A small network was trained on invented records. Each row is its activation on one of them, seen along a few directions.
Here are examples, each followed by its value of one field, ZARO.
Records without ZARO are marked none.
The largest differences between rows may come from other fields.
In the rows, zero is written as 500.
Random noise pushes rows far along 22 fixed directions. That doesn't count. These rows show it; they differ only by the noise:
[520 352 570 527 472 477 471 619 469 498 517 530 448 515 371 414 466 450
 531 401 454 527 476 698 333 299 748 548 481 497 565 494 691 636 331 517
 479 333 644 504 629 544]
[593 512 479 602 595 625 662 548 551 481 679 640 485 632 461 637 471 451
 386 401 375 567 315 592 446 516 411 540 449 630 564 462 593 687 464 600
 500 596 584 523 424 563]
[439 505 429 482 592 636 656 645 443 444 538 459 572 691 342 389 436 420
 753 594 641 404 762 430 531 421 615 483 594 436 614 467 631 357 606 779
 626 294 406 598 474 598]
[733 370 588 517 421 416 507 240 541 430 316 426 535 509 382 577 491 638
 414 433 626 359 602 316 529 486 485 579 449 560 450 611 401 312 377 367
 456 519 582 445 303 483]
[425 448 488 560 411 640 523 475 684 615 398 439 727 502 351 381 518 664
 515 389 500 409 525 357 460 594 551 627 347 214 379 459 714 588 346 384
 442 403 570 390 607 853]
[483 306 673 429 483 490 457 545 633 667 372 550 589 640 433 447 512 477
 757 209 428 454 628 532 531 568 497 444 533 364 653 591 332 476 523 385
 449 551 288 557 507 535]
[533 687 376 610 648 468 404 234 651 616 348 457 514 464 685 528 304 572
 562 678 528 357 540 504 531 517 429 419 222 541 504 233 489 581 483 341
 537 426 651 299 432 499]
[524 396 520 569 552 505 502 640 409 383 466 441 563 628 350 490 347 482
 712 288 530 433 465 463 319 503 540 574 499 433 671 477 540 425 332 512
 397 329 649 460 459 523]
[328 518 534 479 530 366 461 357 555 509 398 364 359 666 469 438 540 401
 839 562 466 483 535 630 506 338 550 498 511 327 471 404 462 730 548 355
 613 395 714 603 568 585]
[392 509 350 441 329 376 512 389 471 584 474 496 770 480 507 222 606 554
 345 571 562 372 659 606 751 420 720 414 462 417 570 650 595 627 515 479
 550 585 579 328 336 420]
[583 496 560 452 311 499 615 421 476 442 562 407 587 726 431 605 680 503
 377 522 571 542 584 559 610 486 307 576 413 444 482 543 505 528 565 361
 448 501 515 629 432 596]
[616 300 425 523 590 447 380 492 610 435 432 448 377 582 490 465 460 516
 417 448 474 529 387 407 596 557 335 493 558 329 482 570 351 597 376 531
 461 721 550 440 383 387]
[474 520 545 542 452 598 611 585 421 485 642 471 565 575 393 404 657 542
 411 347 311 422 525 403 695 440 583 422 712 373 573 498 707 750 433 633
 698 634 465 384 318 705]
[661 315 500 636 510 448 451 608 541 334 505 369 509 328 449 548 424 592
 228 376 466 545 313 375 267 551 599 489 514 361 540 564 630 498 199 424
 426 587 477 316 532 598]
[269 637 542 590 388 488 206 513 394 484 476 460 517 333 663 252 598 510
 395 530 428 326 439 327 516 533 593 448 363 374 487 391 617 535 359 392
 541 467 588 411 457 465]
[593 489 557 550 470 639 424 612 569 552 644 462 442 242 475 593 558 526
 339 594 536 664 442 676 493 315 312 350 627 559 334 485 617 543 496 502
 574 470 351 438 545 534]
[548 536 574 559 559 633 503 409 646 256 576 294 301 516 370 616 631 363
 478 672 732 475 436 382 502 245 502 448 764 508 425 572 524 463 620 608
 687 440 458 584 419 512]
[465 389 556 778 583 847 578 517 748 541 317 655 457 267 376 517 552 667
 431 278 296 570 324 698 469 623 481 529 465 587 391 427 554 264 559 641
 417 326 398 528 879 690]
[497 444 458 412 528 440 371 443 537 468 452 524 301 448 572 386 501 424
 499 680 449 462 498 444 455 407 625 479 613 528 504 560 473 585 561 487
 583 440 448 542 543 431]
[567 545 736 436 368 637 449 466 590 577 376 583 433 612 457 587 696 440
 374 329 450 504 466 494 486 548 457 597 536 650 465 573 471 510 572 542
 399 450 472 625 574 560]
[437 583 314 343 600 474 416 851 528 708 670 584 570 418 582 549 287 490
 343 709 500 869 470 753 479 629 394 243 619 431 478 411 643 594 404 674
 497 519 609 496 505 347]
[469 564 529 499 388 483 562 407 536 606 494 533 537 343 576 568 701 457
 450 497 472 610 448 683 540 478 219 451 530 653 305 684 342 568 718 436
 494 704 313 517 516 528]
[471 624 457 625 442 480 581 533 427 352 545 428 656 345 625 536 429 590
 552 386 399 432 551 383 470 587 473 432 455 501 596 437 430 302 487 369
 450 467 384 318 367 606]
[466 687 313 474 367 537 569 563 379 366 245 239 657 699 405 508 627 491
 423 531 678 597 498 604 522 647 142 633 568 464 397 597 498 461 659 713
 251 341 751 454 548 572]

[414 352 474 543 570 312 571 418 624 436 489 502 464 403 569 512 371 515
 771 346 326 499 384 421 306 557 688 566 447 338 543 540 310 538 441 208
 457 607 426 460 623 621]	none
[443 399 644 590 416 499 333 521 437 207 366 305 321 417 417 397 717 546
 310 359 442 439 398 313 631 502 719 462 776 299 552 555 486 311 395 580
 544 484 519 496 545 444]	posa
[653 329 262 554 556 379 588 534 326 367 500 331 674 560 469 434 458 539
 321 665 558 442 458 517 326 569 268 473 451 451 680 669 640 649 533 404
 484 613 344 396 432 536]	pazu
[538 528 518 477 323 384 506 323 373 477 483 471 447 501 561 553 595 478
 450 513 657 515 531 641 692 416 688 661 280 475 443 434 378 338 477 410
 378 419 600 488 756 401]	gom
[673 676 650 517 544 524 495 443 609 545 384 608 360 459 658 652 472 502
 334 415 380 498 593 422 492 527 531 450 482 829 465 430 401 440 513 665
 477 605 454 453 375 474]	resik
[725 282 586 581 626 619 465 559 579 604 487 446 427 509 337 479 438 619
 376 525 543 470 609 438 524 391 553 466 455 357 447 369 762 584 274 612
 633 528 399 439 580 646]	pazu
[605 342 705 410 416 509 300 524 520 561 588 390 386 484 444 602 614 353
 555 475 817 542 397 496 427 317 441 617 477 390 399 596 411 516 457 351
 420 540 304 555 751 408]	ler
[389 517 349 503 655 594 424 433 536 772 406 650 628 389 429 489 284 626
 721 574 683 530 465 548 647 680 255 492 392 476 291 400 400 271 456 578
 472 448 722 494 502 308]	resi
[582 661 571 513 678 603 547 452 429 519 490 309 378 718 448 673 503 446
 716 549 572 420 537 366 553 462 295 477 634 472 526 296 550 645 587 608
 678 477 460 479 491 653]	ler
[467 481 444 421 566 480 519 371 720 595 461 575 485 715 543 446 505 443
 557 458 352 441 426 590 555 490 641 513 534 463 690 519 476 873 609 410
 504 550 553 457 509 513]	ler
[231 699 653 436 314 437 194 724 306 560 542 537 540 389 612 403 541 386
 582 340 572 560 436 612 491 468 573 488 455 508 469 437 444 399 368 505
 330 387 751 499 511 230]	none
[513 505 376 632 653 546 563 509 480 574 506 503 652 357 368 540 406 478
 556 457 667 512 317 663 415 441 307 428 573 642 439 633 539 564 496 655
 525 624 590 322 391 412]	resi
[642 653 577 564 526 603 435 388 548 517 599 362 598 426 507 718 367 542
 586 585 753 374 536 301 441 423 338 462 388 517 474 325 548 387 413 284
 548 365 466 351 342 567]	gom
[472 283 636 539 564 634 387 686 538 410 519 442 268 615 317 474 606 469
 476 393 515 605 373 381 560 530 466 573 627 215 387 471 526 447 347 697
 523 559 522 706 664 506]	none
[541 647 639 511 509 467 296 526 376 527 398 476 520 447 619 493 413 570
 366 569 378 355 611 323 357 610 516 310 471 618 676 328 682 440 367 398
 589 344 529 467 289 484]	gom
[485 512 399 599 528 554 481 638 647 323 529 488 476 519 618 384 428 446
 464 511 491 490 602 420 516 460 542 483 402 455 519 468 434 402 489 656
 419 520 456 457 366 456]	sut
[546 330 457 570 575 612 389 628 873 442 510 590 443 533 540 392 341 521
 460 400 376 515 458 473 395 468 580 527 389 403 555 464 488 593 377 473
 353 471 511 450 457 506]	resik
[566 545 631 431 546 532 571 394 722 615 333 374 517 510 399 679 613 460
 469 433 671 544 505 322 490 603 497 467 692 440 350 662 426 482 574 620
 568 729 327 502 556 655]	posa
[546 377 649 314 474 670 459 569 549 779 496 654 435 564 375 656 595 620
 469 306 361 698 395 571 748 735 378 511 732 368 457 447 436 476 506 511
 469 492 414 622 768 522]	sut
[512 497 464 476 643 336 469 512 429 610 589 446 476 435 546 512 363 468
 601 577 551 525 539 552 547 399 634 330 550 406 549 412 536 634 379 510
 678 651 503 370 456 415]	posa
[754 195 485 362 467 367 593 476 488 514 509 395 608 697 346 549 422 626
 524 495 517 493 697 452 539 503 419 487 560 305 643 585 506 557 414 273
 517 531 372 495 372 590]	sut
[501 537 567 532 523 489 561 475 564 498 457 454 571 558 415 553 531 588
 318 393 504 510 519 492 645 568 696 389 592 440 579 470 589 465 396 624
 565 603 639 454 404 482]	resik
[423 475 230 520 660 482 377 534 530 627 536 572 679 485 540 331 224 454
 658 561 643 397 396 650 481 478 577 446 362 432 690 455 542 627 438 469
 444 421 646 267 477 288]	resi
[492 447 438 412 326 480 416 531 501 442 559 485 547 471 515 424 546 570
 367 527 439 557 461 655 566 437 537 508 554 435 574 535 536 578 513 305
 385 333 573 440 535 446]	pazu

Here are new rows. What is ZARO for each?
[406 463 403 561 428 544 308 317 526 364 717 354 419 567 565 363 645 510
 515 706 517 365 342 585 750 238 320 499 441 279 557 377 521 825 580 119
 594 415 592 436 426 402]	ler
[431 650 574 588 475 536 443 490 624 371 450 520 383 452 565 629 457 499
 518 393 446 595 387 430 437 573 434 565 439 561 342 397 349 318 409 511
 365 427 769 563 434 476]	gom
[409 743 673 476 408 557 697 347 394 524 733 578 617 491 471 590 756 327
 414 542 728 339 556 303 607 396 714 483 551 726 462 669 556 419 652 655
 749 731 344 618 302 480]	sut
[505 543 475 405 433 732 394 774 486 517 622 545 423 325 418 464 424 541
 561 502 532 615 509 366 510 414 476 587 720 455 270 434 592 408 388 709
 446 247 535 418 573 573]	gom
[586 684 466 476 444 541 235 709 474 524 355 414 561 452 686 495 379 428
 520 312 542 475 430 341 343 620 236 578 444 522 477 479 368 542 410 541
 184 467 497 187 445 484]	resi
[300 508 563 674 649 649 452 602 520 520 641 584 549 394 492 468 484 456
 663 410 452 429 295 441 352 557 346 416 478 521 533 478 540 501 508 482
 598 589 405 570 438 481]	ler
[588 463 581 484 434 575 422 655 703 477 550 647 369 482 653 475 496 403
 358 396 367 555 503 354 337 500 559 620 360 565 414 539 433 546 428 556
 338 587 340 537 523 569]	sut
[504 424 489 671 565 703 731 392 458 369 536 553 578 481 282 457 598 471
 621 364 594 264 418 381 502 404 589 624 595 649 548 679 532 379 637 678
 602 501 361 479 467 579]	sut
